Each row below holds a small network's activations on one input, seen along a few directions.
In each table, some parts of the input vary, and every possible input appears once, in random order.
A made-up example of a description, with smaller parts first: ring(5) and (point or line(9) or (values(3) and line(4))).
Shared parts are said once, and a part with two or three values counts as separate values.

Other details of the inputs shift rows strongly along two fixed directions, in all tables alike. That doesn't count.

Table:
row 1: [ 11  19  -1  10 -17   8  -2   3  -1 -16  10  11   4  27]
row 2: [ 11  17  -7   7 -16  11   3   4   2 -16  18  14   0  18]
row 3: [ 10  18   3   2 -10  13   3   4  -6 -18   6  13   7  24]
row 4: [  5  22  -5  18  -8   8 -10   6  -4  -9   2  19   2  21]
row 5: [ 1 15  5 10 -6 10  2  6 -8 -6 -6 28  6 19]
row 6: [  0 -28  -5 -12   5 -35  29 -12  -4  18   3 -11  13 -23]
row 7: [ -2 -11   7 -49   3  35 -63 -23  33  27 -21 -70  -9  -2]
row 8: [ -2 -21  -8 -11   9 -34  30  -4   2  13  16 -20   6 -24]
row 9: [  3  10   7  13  -6  21  -4   2   1 -19  -2  27  -7   7]
row 10: [ -1 -29  -4 -12  11 -37  32 -11  -7  17   8  -9  12 -20]
row 11: [  1 -28  -2  -9   7 -41  32 -13  -9  20   1 -11  15 -20]
row 12: [  0 -21  -3  -9  15 -41  34  -6  -9  17   9 -16  11 -15]
row 13: [  1 -26 -16 -17   6 -40  26  16 -11  10   9  -9  -7 -35]
row 14: [-11  -7   9 -35  10  43 -66 -19  39  21 -27 -64 -25 -12]
row 15: [-13 -10  14 -36   7  47 -79 -24  39  18 -26 -66 -24 -12]
row 16: [  4  14   0  12  -8  11  -6   4 -10  -7  -8  28  10  16]
row 17: [ -7 -20 -17  12  17 -45  16  -5 -14  21   0 -14  10 -18]
row 18: [ -4  12  13  15  -4  16  -2   3 -11 -20   7  20  -1  11]
row 19: [  4  11   7  12  -6  21   0   5   1 -13  -3  28  -5  14]
row 20: [  0 -20  -7  -2   7 -45  28  -8  -3  19  11 -20   7 -13]
row 21: [  4  23  -1  10  -1  16 -10   9  -7 -11  -2  19   5  21]
row 22: [  1  17   7  18  -6  18  -9   6   2 -25   7  16  -8   7]
row 23: [ -3  -7   3 -51   5  39 -61 -20  36  24 -15 -69 -13  -4]
row 24: [  2  24  -1  17 -11   9  -5   9   1  -8   0  19  -1  23]
row 25: [-13 -24   5   3  20 -31  22 -11  -7  11   1 -11  -3 -28]
row 26: [ -5  -8   1 -52   3  41 -58 -20  38  22 -12 -69 -14 -11]
row 27: [ 12  11 -15  -3 -20  12  -5  24  -5 -21  13  20 -15   0]
row 28: [  1  16   3  23  -9  13  -8   3   3 -23  10  17 -10   7]
row 29: [  1  19   3  14  -6  11   1  13   4 -12   1  20  -1  20]
row 30: [  9  18  -4  -3 -12  23   4   7   1 -21  17  16   2  10]
row 31: [ 11  19   0   3 -11  12   1   8  -1 -18  12  14   5  21]
row 32: [  4  11   6  14 -11  20   1   4   2 -11  -6  28  -3  10]
row 33: [ -2 -21 -12  -6   4 -36  29  -8   3  16  17 -21   4 -23]
row 34: [  0  19   4  11  -4  16   0  12   3 -12  -1  19  -1  19]
row 35: [  4  23  -2  13  -3  10  -9   9  -6 -11   0  19   5  20]
row 36: [-10 -13  -2   3  16 -42  26   0  -5  24  -5 -13   8 -13]
row 37: [ -1 -29  -7 -13   3 -32  32 -12  -3  16   7 -11  11 -29]
row 38: [ -2   8  13  15  -7  18  -6   1  -9 -20   4  22   1  11]
row 39: [ 10  18  -4   1 -13  15   3   8   2 -19  16  15   3  16]
row 40: [ 11  18  -3  -2 -10  18   4   6  -1 -19  15  18   3  16]
row 41: [ -8 -21  -2   9  18 -38  29  -3   0  13   2 -11  -3 -28]
row 42: [  4  18  -8  15   0  16 -10   8 -13 -14  -2  19   7  17]
row 43: [ -8 -22  -1   6  21 -36  30  -5  -2  13   1  -9  -3 -29]
row 44: [ 13   6  -9 -11 -17  17  -4  21 -12 -20   6  31 -10  -1]
row 45: [ 11  20   4   5 -13  14  -3   5  -1 -17   7  10   6  26]
row 46: [ -8 -27   1   4  12 -35  27 -11  -3  15  -8  -2   0 -31]
row 47: [ 10  17   3  -1 -10  18   2   1  -6 -16   8  17   5  22]
row 48: [ -9 -21  -4   2  23 -42  26  -5 -17  26  -5  -7  12 -14]
row 49: [ 10  12   5   1 -14  15   1  -2  -7 -17   1  19   9  24]
row 50: [ -9  -5   8 -33  11  39 -61 -12  41  27 -25 -66 -22  -8]
row 51: [ -1  15   5  10  -4  15   3   8  -1 -10  -2  24  -1  20]
row 52: [  2  18   5  11 -12  14  -2   5  -4  -7 -11  27   6  17]
row 53: [ 0 20  4  9 -4 15  0  7 -7 -8 -5 23  2 23]
row 54: [-13 -23   7   7  19 -36  23  -5 -11  12   7 -14   4 -23]
row 55: [ -7 -23  -3   1  20 -39  20  -7 -13  26  -8  -5  13 -15]
row 56: [-11 -29   4   6  12 -37  24 -13  -7  12  -3  -6   1 -33]
row 57: [  4  17   4  17  -6  18   0  12   6 -13   3  19  -7  14]
row 58: [ -2  16  10  20  -7  13  -5   7  -5 -22  10  16  -1  11]
row 59: [  5  17   0  22 -10  14   1   8   6 -12   5  19  -9  15]
row 60: [ -3 -21   1  -9  12 -37  30 -11 -11  17   0 -18  12  -9]
row 61: [ 11   9  -9 -11 -15  20  -2  24 -12 -21   8  26 -12   0]
row 62: [ 10  11  -2  -3 -14  21   5   0  -2 -20  14  23   5   9]
row 63: [ -9 -24   2   4  19 -35  34  -4  -5  21  -2  -5  -1 -20]
row 64: [ 11  13   5   3 -20  16  -1  -3  -5 -16  -2  19  10  21]
row 65: [ -9 -19  -5   9  12 -45  27  -1   3  24   1 -12   1 -13]
row 66: [-12 -22   3  16  12 -44  23  -7  -8  12  10 -15   3 -23]
row 67: [  1  16   8  15  -3  19  -7   4  -1 -24   6  19  -9   6]
row 68: [ 2 24  3 10 -3 13 -1 12 -4 -8 -2 19  3 20]
row 69: [ -8 -19 -14   9  22 -46  22  -1 -16  19  -1 -11  14 -20]
row 70: [-15 -12  17 -31   1  37 -71 -22  31  21 -25 -63 -14 -13]
row 71: [  3  16  -6  13  -1  19 -11   6 -15 -13  -5  20   7  18]
row 72: [  5  14  -6  15  -9  19 -15   4 -12 -12 -10  25  10  14]
row 73: [-10 -10  -2 -35  10  39 -79 -18  26  29 -34 -65  -7  -4]
row 74: [  0  -8  -7 -57   1  37 -64   5  28  19 -17 -62 -28 -22]
row 75: [  0  13   5  10  -7  16  -1   7   0 -11  -5  27   1  20]
row 76: [ 13   7  -9  -9 -23  19  -4  21 -11 -20   2  31  -9  -4]
row 77: [ -7 -21  -5  14  14 -43  29  -6   1  14   5 -10  -5 -27]
row 78: [-10 -25   0   2  11 -40  30  -6  -4  23 -11  -2   8 -18]
Description of these inputs: line(6) and (point or line(4) or line(8)).
Changing only the line(6) part turns row 69 into row 71. The same change can be made to row 13. Which row results? -> row 61
Changing only the line(6) part turns row 33 into row 26. The same change can be made to row 2. Which row results? -> row 23
A walk changes only the line(8) part. It starts at row 38 and steps to row 15. List the rest of the walk in order. -> row 9, row 19, row 75, row 5, row 55, row 73
Which other rows agree with row 11 in the line(6) part? List them by row number. -> row 6, row 16, row 32, row 37, row 46, row 52, row 56, row 64, row 70, row 72, row 76, row 78
A walk changes only the line(8) part. It starts at row 71 and steps to row 48. List the rest of the walk in order. -> row 53, row 51, row 63, row 14, row 25, row 18
A walk changes only the line(6) part. It starts at row 20 and steps to row 31. List the rest of the walk in order. -> row 12, row 47, row 7, row 11
Which other rows does row 30 become when the line(4) part takes its other values? List them by row number. -> row 3, row 12, row 40

Table:
row 79: [ -1 -22   3 -33   1   0  11  -5   9  15  10 -15  -5 -24]
row 80: [ 22  11 -17   3  -6 -10  22  15 -43 -14  -8  47  16  18]
row 81: [ -6  30  26   4 -22  81 -63 -14  34 -19 -25  10 -16  29]
row 82: [ -6   6  -1  51  -1 -13  19  14 -15  -9 -15  55  -4   9]
row 83: [  6  34  20 -25 -35  68 -77  26   7 -29 -21   2 -23  25]
row 84: [-15   1   8   3  30 -15  -1  -5   7  29  -9 -27   4   3]
row 85: [ -4 -19   1 -34 -13 -22  -4  22  -5  12   7 -24 -16 -20]
row 86: [-19   0  -7  13  26 -21 -16  -5  -5  14   4 -36   6  -9]
row 87: [ 18 -10  -6 -26  -8 -19  12 -25  13   9  14 -38   7   2]
row 88: [  0 -18   6  -1   0 -13  13 -10  31   2  12 -32 -22 -23]
row 89: [ 14 -24 -12 -44  -6 -11   7 -17  -7  11  10 -22   2 -10]
row 90: [-12  -9  19  -4  19  -7  10 -24   8  16   5 -34  15   5]
row 91: [  5  12  -9  28  -7 -15  21   8 -25  -1 -10  49  32  33]
row 92: [ -2  -9 -11   3   9 -19   3   7  25  14   0 -29 -23 -17]
row 93: [ -6 -14 -29 -20   7 -13 -14  11  -8  12  10 -23  -3 -30]
row 94: [  7 -26  -7 -42  -2  -6   7 -10   1  10  11 -21   9 -11]
row 95: [ -9 -17 -13 -24  11  -7   0  11   7  19  -6 -10 -20 -26]
row 96: [ 10  13 -14   3  -7  -3  33  29 -20 -10  15  53   2   6]
row 97: [ 27  25 -25  12 -18 -21  35  13 -17 -15  19  29  16  32]
row 98: [  1   3  14  16  -5   6  35   7 -17 -30   2  58  -3 -10]
row 99: [-18 -15  17  -1  -8 -29 -15   2  -1  25 -21 -22  -1  -5]
row 100: [-19 -10 -13  13  11 -21 -23  -8  -5  24 -18 -19  12 -16]
row 101: [ 14 -15 -28 -39   1 -16  -3   2 -13  23  -3 -21   2  -4]
row 102: [ 10 -11  -2 -25  -3 -16  12 -18  22  10  16 -35  14   1]
row 103: [  9  36   0 -24 -16  82 -64  15   8 -14 -29   6  -2  31]
row 104: [ -4 -30   0 -19   1  -1   6  -3  13   3   7 -17 -27 -35]
row 105: [ 13   4  -4  -4 -20   8  44  11 -20 -24  27  46  13   9]
row 106: [ 15  30  12 -10 -33  70 -64 -24  15 -16 -22   2   3  50]
row 107: [  5  22  -4  28   9 -16  28  10 -24 -12  10  31  26  40]
row 108: [  0   9  -2  19   4  -3  27  24 -24 -18 -11  60  -4  -5]
row 109: [-16 -27  16  13   7  -9  -1 -22  15  15 -20 -13 -11 -20]
row 110: [-19 -10  25   5  24  -7   7 -22  16  10   0 -27  -8 -10]
row 111: [ -6 -12  14  -9  19 -13   4 -26   6  12   6 -34  19  11]
row 112: [  2  -8   8 -16   0 -12  15 -14  30  14  15 -29   0 -13]
row 113: [ -4 -23 -12 -24  -2  -6  -5  -7  -1   0  22 -24  -4 -35]
row 114: [  0   1  -9 -12   8 -19   7   3  23  27   2 -28  -2  -7]
row 115: [  8  28  -9 -16 -20  78 -67  25  25 -24 -10   6 -41  16]
row 116: [ -1  25   1  33   9 -10  35  12 -22  -8   9  32  22  34]
row 117: [ 11  22   6  17 -32 -25  32  33  -9 -28  29  26  -3  17]
row 118: [  1  31  20  -4 -28  81 -59 -16  25 -12 -21   3   7  43]
row 119: [ -9  22   7  42  17 -14  30  12 -13 -14   5  42  -1  20]
row 120: [ -5  -3  -8  -6  10 -19   7   3  25  19  -1 -25 -16 -15]
row 121: [ 13  21   3 -16 -29  84 -67   7  24 -37  10  -1 -35   7]
row 122: [ -2  15   1  36  -2 -12  25  10 -17   4 -11  56  18  20]
row 123: [  3 -25   5 -33   6  -6   1 -15  -5   9 -12 -16  16 -14]
row 124: [-17 -10  10   8  19 -14  -6 -24   2   3  17 -38   6 -14]
row 125: [ -3 -12   8  -9   2 -12  17 -13  31   8  12 -28 -14 -21]
row 126: [ 13  16   9  22  -3 -12  35 -15 -26 -24  21  30  20  36]
row 127: [  3 -16   1   2   1 -15   4 -11  24   1  21 -35 -17 -27]
row 128: [ -8 -22  -3  -5  19  -9 -10   9   0  13 -27  -9 -19 -32]
row 129: [ -4   0 -25  -2   4 -23  -8   4  11  12  15 -37   1 -18]
row 130: [  1  13 -18  24  -1  -9  12  23 -39 -26   6  50  12  -9]
row 131: [ 19   9 -24  -5 -11  -8  29  26 -28 -15  16  46  17  19]
row 132: [ -8 -29  12  -9  10  -2   2  -9   5   2 -15 -12 -19 -38]
row 133: [  6  13  -2  13   3  -3  28  24 -27 -11  -7  58  11   3]
row 134: [ -4 -28   7  -6  10  -3  -7  -9  -3   0  -8 -15 -14 -41]
row 135: [ -9  12   2  42   1 -11  23  10 -13  -4 -15  58   4  12]
row 136: [ -6 -22   9 -10   2 -13  -3 -29   6  23 -16 -18  23   4]
row 137: [ 12  29 -14 -13 -20  77 -77  25  18 -25  -2   2 -35  13]
row 138: [  1  -6 -16   6   8 -21  -6   8  17  13   8 -33 -17 -21]
row 139: [ -4  10  21  47   6  -3  35  -1  -8 -32  18  35  -9  12]
row 140: [  3 -17 -11 -28  15 -12  -8   3 -12  21 -24 -15  16  -9]
row 141: [  9  -2 -19 -20   3 -23   5   1  14  23   3 -35  14   6]
row 142: [ -5 -22  14 -24  11   0   6 -11   2  14 -12 -11   3 -28]
row 143: [  3  -9   2 -20  -4 -10  18 -15  23  14  14 -37  10  -5]
row 144: [ -3   8  -6  54  -2 -15  11  15 -23 -10  -6  52   2   5]
row 145: [  7  26  11 -28 -27  88 -55   5  31 -30   2   7 -32  14]
row 146: [  2   0 -15 -16   3 -16   9   2  16  26   1 -35   8   0]
row 147: [ 12  11 -20   0 -11  -1  36  28 -27 -11  14  46  12  13]
row 148: [ -1  -9  -7  -7  -4 -16   1 -15  18   0  28 -39   1 -24]
row 149: [ -1  15  -5  32  -7  -9  27   9 -23   3 -11  48  28  27]
row 150: [-14  -6   1  21  31 -19 -14   0   0  15  -3 -31 -12 -11]
row 151: [ -1  10  16  50   6  -7  27  -1 -15 -32  27  31  -3   8]
row 152: [-18  -5  23  -1   8 -29  -6   5  -2  13   0 -39  -6   2]
row 153: [ -5 -20  -9  -2  19 -12 -17  10  -9  13 -19 -12 -14 -36]
row 154: [ -3 -22   9 -27   6   2   8 -12  -5  13 -13 -17  12 -21]
row 155: [  4   6  -1  20 -10   0  21   5 -32 -40  18  49  11 -13]
row 156: [ 11 -24   1 -34   3 -10   1 -22 -13   9 -13 -18   9 -12]
row 157: [  2 -12 -13  -5   4 -23 -10 -15 -11  36 -29 -18  17  10]
row 158: [-14 -18  18  -1   8  -8   1 -25  14  27 -16 -12  11  -9]
row 159: [ 13  49   0  -8  -9  65 -70  -4   9 -13 -15 -17  -2  62]
row 160: [  0  43  33  -1  -7  78 -57 -12  32 -20   0  -9  -8  42]
row 161: [-17  -8   6  18  31 -17  -6  -1   9  17 -11 -27 -18  -7]
row 162: [ -1   1  10  50 -10  -6  21  -4 -15 -23   6  49   2   1]
row 163: [ -5   8   3  42 -14  -7  18  -8 -22 -25  13  46  20   4]
Changing only one part turns row 149 into row 146. The same change can be made to row 158. Which row results? -> row 112
Changing only one part turns row 125 into row 145. The same change can be made to row 129. Which row results? -> row 93
Changing only one part turns row 108 into row 135. The same change can be made to row 134. Which row results? -> row 162
What is each input in this table made of? -> ring(5) and (point or (values(2) and line(8)))
Which other rows does row 131 become when the values(2) part takes its other values? List them by row number. -> row 94
Which other rows does row 80 become when the values(2) part takes its other values? List them by row number. -> row 156

Table:
row 164: [  0 -11  -8 -12   3  -8  -3   4   2   7   0 -13  -8 -18]
row 165: [ -7  -7  -1   0  12 -11  -6  -3   0  15 -10 -16   1  -5]
row 166: [  0 -12   1 -16   2  -6   4  -5   6   8   3 -16  -3 -12]
row 167: [ -2   9   5  10  -3  14 -11   0  -3  -9  -7  13   0   8]
row 168: [  6   7   1  -3  -9  14  -2   5   3 -13   7   8  -6   3]
row 169: [ -2 -12  -3 -10   2  -7   2   0   7   6   4 -15  -8 -17]
row 170: [-1  7  9 10 -3 14 -4 -4  2 -9 -2 11 -1  8]
row 171: [  8   8  -1  -8 -10  16  -2   6  -2 -11   3  14  -1   7]
row 172: [  5   9  -3   1  -9  13  -6  10   4 -15   9   8 -11   0]
row 173: [ -3  -5   1  -4   6 -13   4  -8   7  16  -5 -16   5   1]
row 174: [ 2 14 -1  6 -3 11 -8  4 -1 -4 -5 10  5 17]
row 175: [ -2  11   3  12  -1  13 -14   2  -3  -7  -6  10  -1  10]
row 176: [ 10  -8 -13  20  -1 -53  71   7 -40 -11  27  44  26  -2]
row 177: [ -3  10   6  14   0  12 -12   0   3  -8  -2   5  -4   9]
row 178: [  0 -13  -4 -15   3  -9   4   0   0   8  -1 -11  -2 -14]
row 179: [ 10  11  -3  -5 -11  12  -3  -2  -1 -12  12   2   6  13]
row 180: [ -7 -14   5  -5   9  -7  -2 -11   2  15 -12 -13   2 -11]
row 181: [-10 -11   7   3   9  -7  -5 -10   6  10  -7 -15  -3 -11]
row 182: [-1 14  3 13 -1 11 -9  2  2 -7 -1  5 -1 12]
row 183: [ 5 14  0  3 -7 11 -4  4 -1 -3 -4 13  7 21]
row 184: [ -6  -5   1  -1   9 -13   1  -6   5  15  -4 -17   3  -2]
row 185: [ -1 -13  -6 -13   3 -10   3   2   0   9   0 -11  -5 -17]
What is each input in this table made of? -> values(2) and (point or line(4) or line(6))
Which other rows does row 175 become when the line(6) part takes its other values? List them by row number. -> row 165, row 167, row 174, row 180, row 183
Which other rows does row 184 become when the line(6) part takes its other values? List them by row number. -> row 170, row 173, row 177, row 181, row 182
Which other rows does row 171 become when the values(2) part takes its other values? List them by row number. -> row 166
